Each row below holds a small network's activations on one record, seen along a few directions.
Records have a field called Zarif. Each example row is followed by its value.
The word none means that the record has no Zarif.
The largest differences between rows may come from other fields.
In the rows, zero is written as 500.
Strong random noise was added to every row along 13 fixed directions; ignore it. To show where, here is one row again and again, with new noise each time:
[300 638 319 371 639 517 445 464 286 598 342 378 534 626 740 618 462 325
 418 580 472 603 485 399 145]
[441 447 538 546 422 518 474 403 478 534 583 416 377 538 756 473 597 307
 546 593 448 417 494 305 400]
[485 518 527 538 536 610 463 481 622 297 589 742 523 481 643 329 263 324
 548 409 565 499 342 318 687]
[520 426 660 452 440 593 610 536 435 395 601 327 489 384 449 451 812 512
 523 610 321 608 547 555 602]
[508 329 451 498 392 427 587 438 355 479 347 518 413 499 391 567 516 438
 550 648 567 443 414 789 560]
[382 297 756 585 520 623 550 708 417 387 509 400 656 494 502 376 473 263
 542 642 368 654 389 282 649]
[213 697 318 426 462 370 567 459 587 408 568 275 529 489 522 525 550 590
 535 456 353 681 622 678 322]
[612 596 694 667 351 520 492 549 605 542 752 478 429 457 533 386 525 477
 464 518 444 361 535 466 532]
[670 533 422 478 568 475 463 379 464 567 466 731 622 710 727 337 628 471
 788 712 379 453 378 343 443]
[525 622 649 621 351 520 467 579 445 673 600 422 418 485 457 448 520 396
 392 524 494 378 575 585 428]
[620 362 532 432 486 683 371 408 481 695 530 368 300 514 446 483 647 356
 599 359 531 506 540 221 664]
[581 695 492 647 644 619 396 570 494 540 763 475 500 280 690 591 374 392
 489 483 528 477 443 724 365]
[584 496 477 633 688 534 520 599 467 466 459 535 688 563 303 812 237 715
 346 594 494 544 511 455 553]
[776 386 655 380 496 653 491 550 417 469 409 669 444 565 578 241 435 286
 488 521 593 466 206 248 669]
[567 382 439 597 457 489 494 431 807 409 542 565 446 412 571 465 409 605
 495 323 545 456 584 412 586]

[387 617 484 585 533 572 422 554 435 576 471 448 472 523 520 657 198 369
 231 440 601 447 535 395 349] -> s2
[404 690 484 374 617 718 386 568 338 562 555 436 471 407 513 486 403 271
 376 378 580 605 469 478 451] -> s6
[746 356 547 574 554 509 461 434 460 597 585 542 491 564 612 565 588 550
 632 693 457 385 424 295 518] -> s4
[371 570 541 641 352 424 458 548 494 577 476 639 538 506 591 300 364 297
 499 528 565 365 504 634 404] -> s4
[475 637 405 507 362 327 571 346 540 520 428 583 476 666 385 609 588 800
 366 562 434 367 741 528 402] -> s7
[417 712 542 555 420 426 502 642 596 461 694 438 545 434 534 342 300 454
 410 430 515 525 444 593 392] -> s3
[753 538 567 498 365 471 549 456 747 540 667 355 423 586 408 430 669 817
 432 437 378 429 647 241 554] -> s6
[314 641 350 475 540 563 438 498 453 525 277 718 634 548 441 462 336 422
 388 371 571 540 630 566 451] -> s2
[460 480 633 536 390 433 566 593 400 545 397 496 579 647 368 437 507 506
 425 653 410 477 530 410 504] -> s7
[340 537 424 548 615 425 537 579 602 376 504 472 697 400 463 565 488 661
 538 488 410 668 609 662 445] -> none
[416 460 566 583 476 525 468 622 477 621 340 498 591 438 528 421 527 417
 412 465 509 482 612 614 375] -> none
[264 304 378 418 521 401 633 484 337 303 393 241 417 479 492 793 316 449
 388 605 580 619 336 587 437] -> s1
[233 716 360 395 481 516 463 293 551 487 496 558 471 603 521 576 615 637
 337 338 452 516 848 222 418] -> s1
[335 732 363 421 456 446 526 368 451 385 655 456 486 567 647 431 563 400
 665 608 395 537 427 618 410] -> s5
[505 568 470 471 500 514 583 422 438 329 541 687 557 435 532 519 535 563
 407 607 499 469 516 576 521] -> s3
[423 647 316 471 373 312 582 483 516 432 418 482 516 622 338 505 277 574
 453 532 558 485 439 784 441] -> s5

Which value of Zarif does each new row have?
[349 463 410 495 589 517 511 446 535 427 475 374 589 596 568 634 491 557
 481 535 363 613 596 209 427] -> s2
[483 424 578 580 394 376 618 510 525 287 665 581 477 477 488 428 391 498
 566 676 508 417 334 584 621] -> s6
[474 497 528 516 444 492 437 549 539 579 494 512 502 510 402 355 423 433
 561 404 541 520 490 484 587] -> s4
[561 511 631 525 415 570 505 573 379 495 625 568 485 406 263 407 477 396
 532 521 562 488 418 686 726] -> s3
[402 425 308 319 372 426 565 322 458 408 244 519 345 594 664 441 462 366
 395 493 623 437 443 483 371] -> s5
[462 505 530 641 544 558 506 595 516 384 624 499 563 336 612 537 337 397
 453 533 506 505 433 639 469] -> s2
[466 733 599 712 547 473 520 748 472 447 575 597 741 458 517 460 207 478
 349 610 461 482 437 737 338] -> s2
[835 607 566 520 465 442 473 537 583 579 677 628 596 618 475 193 540 561
 829 612 372 466 290 491 603] -> s2
